Each row below holds a small network's activations on one record, seen along a few directions.
After each row come some of the record's fields: ZEPEL, LOZAR, LEZEG, SAVIS.
Not every record has every field; a missing one is written none.
Other fields move the rows too, some of them a lot.
In the rows, zero is written as 500.
Random noise pushes rows far along 2 fixed directions. That doesn't count. These rows show it; they differ only by the noise:
[486 597 494 550 512 499 532 495 554 452 645 390 540 338]
[372 407 361 472 407 369 569 428 372 552 416 433 345 442]
[469 355 460 556 428 511 505 524 644 451 615 514 286 482]
[420 208 398 528 362 465 511 507 602 489 519 569 134 566]

[439 388 378 310 391 410 502 372 267 588 355 476 394 589]
(ZEPEL luram; LOZAR lisiz; LEZEG duza; SAVIS gagi)
[546 102 470 649 332 484 441 569 696 486 508 734 163 793]
(ZEPEL muru; LOZAR tamol; LEZEG noso; SAVIS rilor)
[466 340 500 501 468 556 461 514 770 339 624 550 239 478]
(ZEPEL duro; LOZAR lisiz; LEZEG noso; SAVIS gagi)
[652 481 625 435 437 547 554 583 469 504 690 649 554 739]
(ZEPEL luram; LOZAR tamol; LEZEG tanar; SAVIS gagi)
[591 647 509 424 508 430 553 500 383 594 494 616 560 723]
(ZEPEL muru; LOZAR lisiz; LEZEG duza; SAVIS rilor)
[501 466 471 494 424 611 519 466 493 465 617 507 483 443]
(ZEPEL luram; LOZAR tamol; LEZEG duza; SAVIS gagi)
[418 139 382 416 339 468 597 453 373 548 331 615 212 611]
(ZEPEL duro; LOZAR tamol; LEZEG tanar; SAVIS gagi)
[408 587 438 461 579 470 602 425 403 492 364 327 573 364]
(ZEPEL duro; LOZAR none; LEZEG none; SAVIS gagi)
[560 464 689 681 593 614 427 484 780 467 546 583 324 486]
(ZEPEL muru; LOZAR lisiz; LEZEG tanar; SAVIS gagi)
[545 556 472 529 518 567 467 444 559 519 492 559 450 508]
(ZEPEL muru; LOZAR lisiz; LEZEG duza; SAVIS rilor)
[396 579 461 531 547 476 526 378 436 523 341 337 516 400]
(ZEPEL muru; LOZAR none; LEZEG none; SAVIS gagi)
[424 548 533 480 518 454 517 511 490 542 528 448 553 299]
(ZEPEL none; LOZAR lisiz; LEZEG noso; SAVIS none)
[454 476 424 472 546 527 524 525 416 494 442 440 472 525]
(ZEPEL duro; LOZAR none; LEZEG none; SAVIS gagi)
[497 449 453 387 377 370 555 437 274 570 463 398 616 608]
(ZEPEL luram; LOZAR tamol; LEZEG noso; SAVIS gagi)
[336 496 515 565 534 448 584 595 485 515 275 533 263 464]
(ZEPEL none; LOZAR none; LEZEG none; SAVIS none)
[609 311 449 511 405 610 464 541 662 474 594 687 364 722]
(ZEPEL muru; LOZAR tamol; LEZEG duza; SAVIS rilor)
[497 439 588 613 624 562 432 557 600 414 523 544 451 574]
(ZEPEL duro; LOZAR none; LEZEG none; SAVIS gagi)
[503 463 418 548 547 327 486 447 421 592 278 550 373 533]
(ZEPEL muru; LOZAR lisiz; LEZEG noso; SAVIS rilor)
[391 482 436 365 396 444 562 493 437 550 512 386 535 375]
(ZEPEL none; LOZAR kamu; LEZEG noso; SAVIS none)
[636 704 559 430 588 573 525 513 497 449 714 441 784 427]
(ZEPEL luram; LOZAR kamu; LEZEG duza; SAVIS gagi)
[405 462 446 482 529 405 544 450 225 626 239 399 478 570]
(ZEPEL duro; LOZAR none; LEZEG none; SAVIS gagi)
[635 742 554 587 623 525 509 503 556 462 544 454 701 361]
(ZEPEL muru; LOZAR kamu; LEZEG tanar; SAVIS rilor)
[559 684 680 396 494 670 430 557 633 393 782 465 641 280]
(ZEPEL none; LOZAR lisiz; LEZEG tanar; SAVIS none)
[365 367 370 474 436 429 496 469 460 573 266 497 385 501]
(ZEPEL none; LOZAR none; LEZEG none; SAVIS none)
[513 771 553 537 594 644 521 445 648 414 656 364 643 299]
(ZEPEL muru; LOZAR lisiz; LEZEG duza; SAVIS gagi)
[523 429 558 491 549 472 470 451 475 547 473 558 449 515]
(ZEPEL duro; LOZAR lisiz; LEZEG tanar; SAVIS gagi)
[635 597 646 785 724 526 352 586 620 548 548 626 595 652]
(ZEPEL muru; LOZAR none; LEZEG none; SAVIS rilor)
[567 505 627 648 661 528 387 614 632 383 606 504 526 509]
(ZEPEL duro; LOZAR none; LEZEG none; SAVIS gagi)
[340 268 353 489 503 336 509 427 273 622 115 584 216 716]
(ZEPEL muru; LOZAR none; LEZEG none; SAVIS gagi)
[506 596 575 560 640 641 482 671 710 421 604 407 498 320]
(ZEPEL none; LOZAR none; LEZEG none; SAVIS none)
[648 646 603 678 701 475 465 530 607 546 540 598 615 500]
(ZEPEL muru; LOZAR lisiz; LEZEG tanar; SAVIS rilor)
[650 765 559 448 533 439 395 491 334 534 714 544 831 541]
(ZEPEL luram; LOZAR kamu; LEZEG duza; SAVIS rilor)
[617 717 673 625 659 594 426 483 610 486 634 419 614 281]
(ZEPEL luram; LOZAR lisiz; LEZEG tanar; SAVIS gagi)
[519 678 456 491 630 502 528 497 421 469 596 374 758 359]
(ZEPEL luram; LOZAR none; LEZEG none; SAVIS gagi)
[528 190 585 605 452 551 486 507 711 479 449 683 167 666]
(ZEPEL muru; LOZAR kamu; LEZEG tanar; SAVIS gagi)
[688 558 567 414 579 581 454 562 610 484 877 626 753 724]
(ZEPEL luram; LOZAR lisiz; LEZEG duza; SAVIS gagi)
[448 302 501 736 568 510 423 600 682 529 479 570 127 589]
(ZEPEL luram; LOZAR none; LEZEG none; SAVIS gagi)
[570 638 515 609 670 391 517 464 428 605 382 580 598 491]
(ZEPEL muru; LOZAR lisiz; LEZEG tanar; SAVIS rilor)
[568 636 500 320 539 563 503 453 426 458 685 473 761 489]
(ZEPEL duro; LOZAR lisiz; LEZEG duza; SAVIS gagi)
[586 704 446 394 567 420 480 411 300 566 479 512 794 562]
(ZEPEL muru; LOZAR lisiz; LEZEG duza; SAVIS rilor)
[346 395 367 413 324 528 581 412 435 388 484 411 388 347]
(ZEPEL duro; LOZAR tamol; LEZEG noso; SAVIS gagi)
[519 482 489 377 540 469 536 457 433 500 478 516 499 497]
(ZEPEL duro; LOZAR lisiz; LEZEG tanar; SAVIS gagi)
[636 472 449 444 528 495 475 503 439 601 514 629 512 661]
(ZEPEL luram; LOZAR lisiz; LEZEG duza; SAVIS rilor)
[431 546 485 605 595 455 447 583 583 535 373 476 451 491]
(ZEPEL none; LOZAR none; LEZEG none; SAVIS none)
[527 634 559 537 574 577 471 547 657 459 543 435 689 412]
(ZEPEL none; LOZAR none; LEZEG none; SAVIS none)
[668 483 685 657 624 629 376 664 700 493 744 638 477 746]
(ZEPEL luram; LOZAR none; LEZEG none; SAVIS gagi)
[493 318 483 380 365 581 501 598 692 386 647 523 379 461]
(ZEPEL none; LOZAR kamu; LEZEG noso; SAVIS none)
[565 545 702 800 668 513 447 658 779 465 546 563 326 648]
(ZEPEL muru; LOZAR none; LEZEG none; SAVIS gagi)

Which values does each new row have?
[536 457 617 724 609 597 408 572 655 433 575 593 481 598]
(ZEPEL muru; LOZAR none; LEZEG none; SAVIS gagi)
[470 692 524 571 643 521 472 568 563 545 459 452 638 476]
(ZEPEL none; LOZAR none; LEZEG none; SAVIS none)
[606 681 572 466 636 419 493 483 449 536 589 429 725 479]
(ZEPEL luram; LOZAR lisiz; LEZEG noso; SAVIS gagi)
[410 426 434 473 386 389 587 419 342 480 407 458 537 523]
(ZEPEL muru; LOZAR tamol; LEZEG noso; SAVIS gagi)
[399 698 581 556 540 706 519 549 688 406 583 327 583 295]
(ZEPEL none; LOZAR none; LEZEG none; SAVIS none)
[686 614 713 605 684 570 464 570 705 479 673 493 595 477]
(ZEPEL luram; LOZAR lisiz; LEZEG tanar; SAVIS gagi)
[401 533 429 472 383 526 618 491 499 476 408 413 524 313]
(ZEPEL none; LOZAR tamol; LEZEG noso; SAVIS none)
[363 371 296 329 329 403 644 423 276 439 386 469 450 477]
(ZEPEL duro; LOZAR tamol; LEZEG noso; SAVIS gagi)
[517 195 370 339 298 470 421 586 587 553 680 741 366 828]
(ZEPEL none; LOZAR kamu; LEZEG duza; SAVIS none)
[480 527 514 536 610 503 546 491 538 482 521 450 594 500]
(ZEPEL duro; LOZAR none; LEZEG none; SAVIS gagi)
[367 447 543 598 490 574 534 595 612 454 405 505 313 422]
(ZEPEL none; LOZAR none; LEZEG none; SAVIS none)
[588 292 513 573 471 501 461 510 585 484 373 669 265 594]
(ZEPEL muru; LOZAR kamu; LEZEG tanar; SAVIS rilor)
[513 346 551 578 458 661 458 502 853 452 655 599 231 647]
(ZEPEL muru; LOZAR lisiz; LEZEG duza; SAVIS gagi)
[499 650 562 532 566 538 438 492 525 474 465 411 733 328]
(ZEPEL none; LOZAR none; LEZEG none; SAVIS none)
[454 650 512 699 685 451 463 527 466 582 466 407 495 417]
(ZEPEL luram; LOZAR none; LEZEG none; SAVIS gagi)
[321 507 580 698 573 571 459 538 681 464 313 376 256 246]
(ZEPEL none; LOZAR none; LEZEG none; SAVIS none)
[430 524 512 670 568 545 484 540 663 508 455 488 502 361]
(ZEPEL none; LOZAR none; LEZEG none; SAVIS none)
[617 495 550 607 628 480 376 553 499 521 396 598 503 697]
(ZEPEL muru; LOZAR none; LEZEG none; SAVIS rilor)
[488 506 459 562 614 427 514 474 378 602 438 444 600 489]
(ZEPEL luram; LOZAR none; LEZEG none; SAVIS gagi)
[365 415 435 577 526 491 497 399 374 538 311 440 372 329]
(ZEPEL duro; LOZAR none; LEZEG none; SAVIS gagi)
[712 420 592 683 668 539 336 677 688 495 539 652 382 707]
(ZEPEL luram; LOZAR none; LEZEG none; SAVIS rilor)
[467 404 483 506 525 274 517 415 321 693 286 490 389 599]
(ZEPEL luram; LOZAR lisiz; LEZEG noso; SAVIS gagi)
[511 551 531 393 568 423 526 405 306 546 394 475 598 440]
(ZEPEL duro; LOZAR lisiz; LEZEG tanar; SAVIS gagi)
[512 560 543 679 668 550 500 506 621 447 513 462 580 405]
(ZEPEL muru; LOZAR none; LEZEG none; SAVIS gagi)
